A small network was shown many inputs. Here are its activations along a few directions, one row for each input.
Each table varies a few parts of the input and shows all the possible inputs, shuffled.
A made-up example of a description, with smaller parts first: one of 4 places along a line, together with either a single point or one of 11 places around a ring or (one of 3 separate values, together with one of 5 places around a ring).
Shared parts are said once, and a part with two or three values counts as separate values.

Other details of the inputs shift rows strongly along two fixed directions, in all tables alike. That doesn't count.

A family of inputs:
x1: [ -6  -5   5   4  -3  -8   5   3  -6  -4 -20 -15   4   4]
x2: [ 3  4 -4 -2  7  7 -2 -3  4  1  9 11  0 -1]
x3: [ -9  -8   4   3  -5  -9   5   6  -4  -2 -18 -16   2   5]
x4: [ 0  1 -9 -6  2  3 -2 -3  0 -1  2  6  1  3]
x5: [ -1  -4   8   2 -18 -14  -1   2 -10  -4 -13 -18   1  -3]
x6: [ 8  4  1 -3 -8  1 -7 -3  0  2 14  7 -4 -9]
x7: [ 3  4 -5 -2  6  7 -2 -4  3  2  9 10 -1  0]
x8: [ 1  3 -8 -5  4  6 -2 -2  3  2  9 10 -1  1]
x9: [  1   1 -10  -6   3   1  -1  -1   1  -4   3   8   3   3]
x10: [  5   2   0  -4 -11  -5  -5  -2  -4  -1   5   0  -2  -5]
x11: [ -9  -6   4   4  -5  -8   4   4  -4  -3 -19 -16   2   5]
x12: [ -5  -5   5   3  -3  -9   5   5  -5  -5 -19 -15   5   4]
x13: [ -6  -5   5   4  -4  -8   4   3  -6  -4 -20 -15   4   5]
x14: [ 0  2 -9 -6  2  3 -1 -2  0 -2  2  6  2  3]
x15: [  8   4  61  45  19  17   9   5  21  25  14  -8 -15 -21]
x16: [  7   4   7   3  -7   0  -5  -1   1   3  13   3  -5 -10]
x17: [ 1  4 -7 -4  5  6 -2 -3  4  0  9 10 -1  1]
x18: [ 1  2 -7 -4  4  6 -2 -3  3  2  9  9 -2  1]
x19: [ 1  1 -8 -6  4  1  0 -1  0 -3  3  7  3  2]
x20: [ 4  3 -4 -3  7  5 -1 -2  3  0  9 11  1  0]
x21: [ -1  -1 -12  -8   0   1  -1   0   0   0   3   6   0   4]
x22: [ -2  -1 -12  -8   0   1  -1   0   0   0   3   6   1   3]
x23: [ -7  -5   5   4  -3  -9   5   4  -5  -5 -20 -15   4   5]
x24: [ 1  1 -8 -5  4  5 -1 -1  3  3  9 10 -2  1]
Each input here is: one of 4 places along a line, together with either a single point or one of 5 places along a line.
Q: The inputs of x5 and x10 match in every part but the place on the line of 4. If x13 is changed in the same way as x5 into x10, which row does it become?
A: x1
Q: List by row number the other rows that have the place on the line of 4 in common with x3.
A: x9, x11, x16, x17, x23

A family of inputs:
x25: [ -1   0 -30 -21   2 -11  -1  -2  -8 -27 -14  10  17  15]
x26: [ 13  13   0  -1   0  30 -17 -13  16  25  51  27 -24 -16]
x27: [  6  -4  47  29  -9 -14   4  10  -4  -3 -16 -25   1 -17]
x28: [-17  -9 -43 -23   8  -2   4   0  -6  -4 -13   5   5  24]
x29: [  2  -3 -30 -27   2 -14   2   3  -9 -25  -9  11  21  16]
x30: [  1   1 -33 -22   4 -10  -1  -9 -12 -22 -14   9  16  17]
x31: [  3  12   5  12  36  44  -2  -8  27  26  37  31 -14  -3]
x32: [-10   0 -38 -28 -27  -9 -12  -6 -12  -3   1  -5  -6   8]
x33: [  5  -8  32  12 -16 -26   6  15 -12  -8 -23 -27   9  -8]
x34: [  2   2  42  33   9   1  10  -2   2  -1 -32 -26   6  -2]
x35: [  0   3  43  34  10  -3  13   1   4  -2 -28 -27   5  -4]
x36: [  1  13   7  13  38  40   0  -6  29  26  41  30 -14  -8]
x37: [-20 -21  23  17   7 -10  23  23   3   7 -32 -29   2   9]
x38: [ 13   7   4   2   1  20 -13  -3  22  23  58  34 -23 -21]
x39: [-12 -14 -45 -42 -34 -25  -6   7 -17  -9  -4   0   3  12]
x40: [ 13   8  -1  -2   1  20 -12  -8  15  24  55  30 -22 -16]
x41: [  7   3 -30 -25 -16 -16  -9  -8 -21 -19  -5   6  12   4]
x42: [  4   9 -31 -24 -18 -11 -10 -11 -19 -21  -7   3  12   3]
x43: [  8   2  41  27 -12  -5   1  -2  -8   1 -22 -30   2 -13]
x44: [-18 -15  39  35  14   0  19  19  11  13 -24 -26  -8   2]
Q: Describe the family of inputs behind these rows.
A: one of 4 places along a line, together with one of 5 places along a line
Q: The inputs of x25 and x27 match in every part but the place on the line of 4. If x29 is changed in the same way as x25 into x27, which row does it become?
A: x33
Q: Change only the place on the line of 5 in x40. List by row number the other rows that result.
A: x26, x32, x38, x39
Q: Start at x26 and move only the place on the line of 4, one step at a time. The first step leads to x43. Which rows follow, in order?
A: x34, x31
Q: Change only the place on the line of 4 in x30. List by row number the other rows that result.
A: x28, x40, x41
